Each row below holds a small network's activations on one input, seen along a few directions.
Each table varies a few parts of the input and shows all the possible inputs, shuffled.
A made-up example of a description, with smaller parts first: one of 3 separate values, together with either a single point or one of 11 places around a ring or (one of 6 places along a line, together with one of 8 places around a ring).
Shared parts are said once, and a part with two or three values counts as separate values.

Other details of the inputs vary at random and push rows far along two fixed directions, the same in every table; ignore that.

Table:
x1: 324 166 243 -114 -305 -80 215 -201 -177 -347 256 -333
x2: -112 30 -117 -24 229 35 -138 -81 50 142 -7 -52
x3: -140 -11 -150 -101 -200 108 -310 -27 156 52 -58 225
x4: -7 -4 21 -29 -399 -73 158 -515 -188 -111 156 -328
x5: -114 -208 -124 115 53 11 113 33 10 143 -78 99
x6: 283 -10 109 33 375 72 110 84 -14 152 -13 91
x7: 210 134 208 56 242 48 91 303 49 -73 -12 149
x8: -174 159 -26 12 106 -2 -169 146 120 -85 -12 30
x9: 123 125 76 86 389 -22 125 127 -30 50 -37 -70
x10: -45 3 -121 -28 206 44 -111 -53 53 164 -34 17
x11: 361 133 204 55 133 -4 226 -30 -148 -16 -17 -100
x12: 0 -110 -52 73 -139 -42 152 -173 -117 48 45 -91
x13: 178 165 156 67 263 35 71 295 27 -97 13 100
x14: -74 108 -36 24 10 7 -160 191 97 -26 -60 127
x15: -174 18 -176 -94 -195 73 -346 -27 137 57 -19 168
x16: -173 -38 -187 3 -194 -11 -211 -94 59 180 -240 64
x17: 50 -54 -88 -7 153 72 -85 -20 38 189 -92 111
x18: 215 51 36 56 425 28 67 85 -58 133 53 -15
x19: -147 -93 -71 81 -9 20 45 171 71 -46 36 180
x20: -200 -18 -71 -1 91 -54 -96 187 117 -112 29 -45
x21: 101 -36 141 123 227 26 260 283 7 -91 123 154
x22: -71 59 64 130 339 -54 173 208 2 -175 235 -44
x23: -183 -214 -227 -25 -214 -45 -135 -57 50 162 -198 -27
x24: 481 -23 275 -67 -253 -39 351 -263 -230 -92 63 -276
x25: 36 -168 -14 -100 -840 -9 100 -598 -141 10 -25 -99
x26: 70 206 90 -1 417 52 -41 167 38 -98 207 -29
x27: -346 -175 -52 -71 -76 -44 -220 -197 -132 236 -218 78
x28: -76 105 -65 -63 143 72 -192 96 124 -11 76 108
x29: -10 41 61 114 302 -37 204 239 3 -151 208 21
x30: -88 -64 -78 10 -5 -36 -79 232 88 -50 -13 41
x31: -211 -147 -166 -65 -313 9 -198 85 153 -20 -136 126
x32: 42 -44 -1 44 61 29 -18 68 61 170 -231 150
x33: 102 -55 32 61 372 -58 194 171 -34 35 -3 -152
x34: -178 -67 -97 89 -1 -23 6 166 55 -45 75 125
x35: -302 -160 -217 -40 -132 -54 -152 -107 79 100 -152 -125
x36: 339 340 286 -104 -299 -31 133 -245 -172 -322 213 -253
x37: 59 149 84 95 429 -31 101 105 -31 26 -13 -133
x38: -176 -174 -113 -76 -333 24 -176 93 174 7 -161 174
x39: 272 123 159 -208 -592 83 -71 -408 -74 -155 126 -31
x40: -157 -246 -206 -36 -227 -8 -105 -53 76 163 -239 35
x41: 238 199 458 -114 -94 -62 166 -237 -408 -228 236 -192
x42: -327 -195 -249 42 -146 -26 -47 -147 58 132 -81 23
Each input here is: one of 2 separate values, together with either a single point or (one of 4 places along a line, together with one of 5 places along a line).
Changing only the choice among 2 separate values turns x24 into x38. The same change can be made to x40. Which row results? -> x31
Changing only the choice among 2 separate values turns x8 into x37. The same change can be made to x19. Which row results? -> x5
Which other rows does x13 become when the place on the line of 5 takes its other values? List them by row number. -> x7, x8, x14, x36

Table:
x43: -119 118 -11 -123 -605 -7 -159 -301 -34 -171 109 -9
x44: -35 -61 -187 -68 60 67 -249 96 159 164 -175 107
x45: 217 -9 120 136 543 15 296 150 -67 106 103 18
x46: -170 -77 -56 34 195 -4 -109 118 51 177 -224 109
x47: -308 -93 -121 87 136 -63 -120 169 68 106 -184 64
x48: -445 -112 -213 -19 214 17 -270 395 228 20 -32 319
x49: -266 -159 -235 105 183 28 16 126 59 136 -50 108
x50: -140 -218 -192 -30 -21 29 -131 -79 53 264 -125 170
x51: 513 -1 328 137 126 -25 521 287 -115 -218 105 -44
x52: 549 326 299 25 76 -40 359 -124 -177 -245 243 -344
x53: -114 -58 -128 -32 -586 -36 -33 -497 -61 48 -3 -74
x54: 513 212 317 -45 113 -66 351 -39 -165 -335 349 -409
x55: 80 -112 93 157 638 -19 306 346 -37 15 210 -53
x56: 292 49 243 -72 -54 -50 89 -182 -208 12 -13 -168
x57: -338 -170 -137 -61 -147 -43 -179 1 34 39 -145 -25
x58: -46 160 40 -106 -567 18 -117 -349 -39 -143 79 -1
x59: 97 148 122 -145 -493 67 -91 -376 -79 -162 89 -22
x60: -281 -101 -167 -106 -225 116 -430 -14 161 125 -157 311
x61: 120 77 -14 111 717 70 63 469 149 110 -44 101
x62: -235 -33 -88 97 176 -40 -75 146 51 144 -204 86
x63: 116 114 -14 -82 -479 -33 -38 -342 -29 -192 70 -246
What do these inputs look like to the network? -> either a single point or (one of 4 places along a line, together with one of 5 places along a line)
Which other rows does x59 become when the place on the line of 5 takes its other values? List them by row number. -> x43, x48, x58, x60

Table:
x64: -179 -66 15 -79 -269 24 -190 -65 1 23 -56 209
x65: -211 -109 -227 90 443 5 -106 153 29 293 -168 150
x66: 175 274 242 -101 -396 -100 123 -290 -167 -380 244 -318
x67: 248 245 141 90 776 61 72 449 124 -58 147 7
x68: 273 137 237 158 710 64 208 458 -42 17 137 184
x69: -48 149 83 -226 -601 -34 -212 -365 -106 -225 41 -178
x70: 8 -166 -101 87 32 -36 123 193 99 41 -45 -27
x71: 235 34 85 9 -50 -35 82 -35 -72 44 -113 -81
x72: 231 52 237 -110 -305 -64 197 -536 -375 -90 133 -346
x73: 333 38 283 -69 -226 -77 212 -194 -232 -118 -14 -247
x74: 260 46 89 137 877 31 259 264 -19 192 89 -16
x75: 242 216 124 -132 -445 -73 128 -276 -122 -382 332 -343
x76: 359 163 393 126 343 -19 423 182 -185 -238 286 -12
x77: -565 -266 -327 71 27 -5 -178 18 126 266 -233 145
x78: -157 -165 -298 -109 -399 33 -293 -146 223 229 -317 123
x79: -262 -170 -225 9 -277 51 -143 36 160 -7 25 249
x80: -298 65 -173 -14 36 33 -383 145 204 59 -129 146
x81: -195 -192 -198 18 -309 -13 -8 -323 -9 54 38 -130
x82: -44 -102 -28 70 63 -36 127 183 16 28 -159 4
x83: -404 -181 -354 -26 -30 190 -440 148 345 250 -239 483
What do these inputs look like to the network? -> one of 4 places along a line, together with one of 5 places along a line
Changing only the place on the line of 5 turns x82 into x73. The same change can be made to x66. Which row results? -> x69
